These are the activations of a small neural network, seen along a few directions. Each row is one input.
Each table varies a few parts of the input and shows all the possible inputs, shuffled.
Descriptions start from the smaller parts, as in this example, which fits no table here: line(4) and (point or line(11) or (values(3) and ring(5))).
Shared parts are said once, and a part with two or three values counts as separate values.

Table:
row 1: [-18 -19   7   7  -3   0  -3  -4  10  -8 -14 -14  -3   2  -9  23  14]
row 2: [-14 -12 -24   4   2  12   3  15 -26   1  17  -4  -9 -25   7  28  -5]
row 3: [ 16  10  18  -8 -21 -31  13   0  13   7   5   8   2   0  13 -43   4]
row 4: [ -1  -2 -33  -7  -1  30  29  23 -28  13  16  10  31   1 -42  32   3]
row 5: [  6   5  25  -3   9  -7 -17 -22  10 -12 -19 -17   0  -2  -1  -7  -8]
row 6: [-21  -4  -7  10  18   4 -12 -11  -3 -17  20  -7  -5  -5   8   6  13]
row 7: [ -1  16   4  -2  29 -12 -21 -23  -2  -6  12   0 -17   5   4 -16 -12]
row 8: [  4  18   6  18  23   1 -21 -30  -5 -13   3   0 -14   4   4 -20 -19]
row 9: [ -7 -19  -6  -2 -11  19  14   8 -15  -5 -22 -16   3 -39  -1  31   3]
row 10: [ 12   2  25  -2   7 -19 -12 -22   5  -6 -12 -23  -1   6 -14  -2   0]
row 11: [ 31  22 -15 -10  20  11  -7   6  10   3  11  18  20  41 -32   5 -11]
row 12: [  9   8   9  -9 -13 -13  -4   6   9  15  14  19 -20   7  28 -48  -4]
row 13: [-19   1 -14  11  15  10 -15 -13   0 -10  -2  -6  -1  -1  24  11   9]
row 14: [-15 -11 -19   0  -6  -5  18  12 -18   2   2  -7   5 -29  -5  36  -1]
row 15: [  3  -1  27 -18 -27  -9   9   2  18  11 -25   7 -10   3  19 -45  -4]
row 16: [ 19   2  23 -21 -28 -21  11   3  16  17 -22  -3  -7   5  12 -37  10]
row 17: [-12 -11  -4  20   9  -9  -8   6  12 -11   4   4   2   0   2  26   8]
row 18: [-16  -9 -24  11  -3  20   9   2 -33  -6   6  -8  -6 -25   6  21  -9]
row 19: [-15 -21  11  15   2  13 -11   4  13 -13 -17  -3  -4  -4   5  22   7]
row 20: [-11   1 -28  -6  11  24   8  13   5   3  12  20  25  35 -34  22   5]
row 21: [ 23  14   8   8  22 -26 -19  -9  11  -7  -3  -1   1   1   2   3  -4]
row 22: [  8  15  14  -2 -19  -6   1 -10   2   9   7   9  -7   2  29 -56  -3]
row 23: [ -3 -26   0   7 -16  10  15  12 -18   9  -7 -20   4 -28 -12  42  11]
row 24: [ 23  24  -2 -19 -22   5  21  32  12  23  15  34   9  46 -16 -33  -5]
What do these inputs look like to the network?
> line(4) and (point or ring(5))
Changing only the line(4) part turns row 17 into row 14. The same change can be made to row 1. Which row results?
> row 23
List by row number the other rows that have the line(4) part in common with row 24.
> row 3, row 12, row 15, row 16, row 22

Table:
row 25: [  2 -17  -5  -5 -16  17  12  23   1   1 -14   9  27   2 -32  41   2]
row 26: [-24 -20   5  33  39   4 -44 -41  -6 -50 -15 -38 -18 -24  -7  44  -1]
row 27: [  7   1  41  26  43 -29 -50 -53  37 -37 -22 -21 -17   8  27 -14  -4]
row 28: [ 10  22   9 -19  -7  -3   0   6  17   8   8   9   2  37  -6 -35   6]
row 29: [-23 -27  -3   3 -11   8   6  12 -20   6  -6 -12 -14 -40  10  32   0]
row 30: [-38 -30 -11  20 -13  16  11   5 -14  -4  -3  -6 -14 -45  28  22   7]
row 31: [-13  -6 -27  -8   1  21   6  18  -3   0   5   7  18  15 -26  38   9]
row 32: [ 17  23   7  -2   2 -13   1  -5   9   8  22  11  12  32   4 -36  -9]
row 33: [  9  29  -1 -14  16  -9  -3 -11   3  -4  24  15   2  19   6 -41 -11]
row 34: [  8   1  22 -10 -20 -21  -7   0   0  11 -15  -6 -21 -13  35 -41   3]
row 35: [ 16   4  14 -14 -12 -11   9  -1  25  10   7  13  12  30  -7 -37  10]
row 36: [ -1   2  17   5 -25  -9   0  -7   6  -1  -7  -7 -17 -19  59 -42   5]
row 37: [ 24   4  23  -7 -20 -21   1   4   9  11 -12  -3 -14 -11  19 -38   4]
row 38: [ -4 -12  -7   5  -7   4  17  18 -16   3  -8  -9  -3 -20 -15  44  -5]
row 39: [ -7 -16 -19  -5  -6  13  15  15   2   3   5   6  19  10 -28  40  19]
row 40: [-20   8 -37   1  31  18   8   3 -22  -5  17  -1  14  -2 -13  29  -6]
row 41: [ 20   7  26 -12 -20  -4   8   4  22  20 -18  12  10  23 -17 -36  -1]
row 42: [ -6 -24  -5   9 -10  10  10  22 -18   1  -5 -14  -8 -33  -2  35   5]
row 43: [ 23   7  24  -7 -15 -25  14  -4   8  11 -13  -1  -8   3   6 -36 -12]
row 44: [ -8  -2 -34  12  12  12   4  13 -15   0  16   6  15  10 -20  37   1]
row 45: [ 17  33   2 -13  13  -1 -12 -21  -1   9  18  22  -5  20  -2 -38 -14]
row 46: [ -7  12 -39   1  27  23  -6  -1 -26  -1  14   9   9  -3 -20  32  -9]
Changing only one part turns row 42 into row 37. The same change can be made to row 46. Which row results?
> row 45
What do these inputs look like to the network?
> values(2) and (point or line(10))

Table:
row 47: [  9  -2  10  -1 -18  -9  13  14   0   4  14   4  -4   8  -2 -14 -10]
row 48: [ 14  13  24   2   5 -17 -14  -7  15 -12  13   6  -9   2  23 -41 -12]
row 49: [-25 -16 -16  16   5  25  -3   3 -12  -2 -21  -1  -7 -21   4  38   7]
row 50: [  2   3   1  -9 -18   6   9   0  -2  14   7  -1   1  14   7 -24   8]
row 51: [  0   8 -22  -2   5  10   8   1 -15  10   1   5   9  12 -21  19  -6]
row 52: [  0   2   2 -14 -12   0  10   7   6   3  20   4  10   6   7 -26  10]
row 53: [ -1  -1  -8   2   3   6   4   9   5   4   0   8   6  19 -24  16   9]
row 54: [-13 -19  -9  17   5   3  -1   3  -9  -4 -25 -10  -5 -27  -6  50   3]
row 55: [ 16  16  23  -8   1 -16 -13 -20  13   0 -15   1  -7   1  23 -41 -11]
row 56: [  3   4 -16  -3  11  10   3   7  -9   0  18   1  17   9 -16  21  -4]
row 57: [  9   7  27  -4  -3 -27  -9 -18  21  -9  -3  -3  -7   6  15 -42  -3]
row 58: [-13 -16 -15   5  16   8  -6   0 -13  -6 -10 -15  -6 -30 -11  44  10]
What do these inputs look like to the network?
> values(3) and line(4)
Which other rows does row 48 become when the values(3) part takes its other values? List them by row number.
> row 55, row 57
Which other rows does row 50 become when the line(4) part takes its other values? List them by row number.
> row 49, row 51, row 55
Which other rows does row 53 become when the values(3) part takes its other values? List them by row number.
> row 51, row 56

Table:
row 59: [  1  11   0   0  13   4 -11 -11   3 -10   8  -1   4  11  -1  -3   1]
row 60: [ -3   0   6   0  -9 -11   0  -4  -1  -2  -4   2 -11 -16  15 -13  -7]
row 61: [  8  -2  14  -6 -21  -9  12   6   9   9  -4   2  -4   7   1 -20   2]
row 62: [-24 -19 -27   6   1  26   9  15 -20  -1   1  -1   9 -13 -18  47   0]
row 63: [  4  14  -3   3  13  -6  -5 -14   0 -10  10  -2   2  12  -6  -2  -4]
row 64: [ 11   3   8  -6 -18  -9  11   5   2  11   3   3  -6   6   3 -22  -2]
row 65: [  7  13  -1 -12  -1   0   1   5   7  10   8  11   7  19  -1 -16   5]
row 66: [-17 -17 -24   4   6  19  10  17 -22  -2   7  -7   8 -20 -13  51   1]
row 67: [  1  -8  14   8  -7  -8  -2   2   7  -1 -11  -5  -7 -14  21  -8   4]
row 68: [ 11   1  12  -5 -19   2   6   9   4  13  -4   4  -2   7  11 -22   2]
row 69: [-15 -21 -22   9   3  23  11  16 -17  -2  -5  -3  11 -19 -19  53   3]
row 70: [  3   9   2   3  11  -6  -5 -15   7 -13   4  -3   4  13  -7   1  -1]
row 71: [ -4  -7   8   3  -6  -3  -6   2   4   0  -4  -1 -10 -14  22 -14   4]
row 72: [ 11  15  -6 -13   0  -7   6   2   3   9   8  12   8  14  -8 -19  -4]
row 73: [ -2   4   2   4  11  -7 -10 -15  -3  -7  -4  -6  -9  -4  -1  -1  -7]
row 74: [  4  -4  10  10  13  -4 -14 -10   4  -7 -11 -10  -5  -3   5   5   3]
row 75: [  8  10   1 -14  -2  -7   5   2  10   7   2  13  10  15 -10 -15  -2]
row 76: [ -2  -3   5   6  13   2 -17 -10   1  -5  -3  -7  -7  -3   6  -1   4]
Changing only one part turns row 64 into row 61. The same change can be made to row 60. Which row results?
> row 67
What do these inputs look like to the network?
> values(3) and (point or ring(5))
Which other rows does row 73 become when the values(3) part takes its other values? List them by row number.
> row 74, row 76
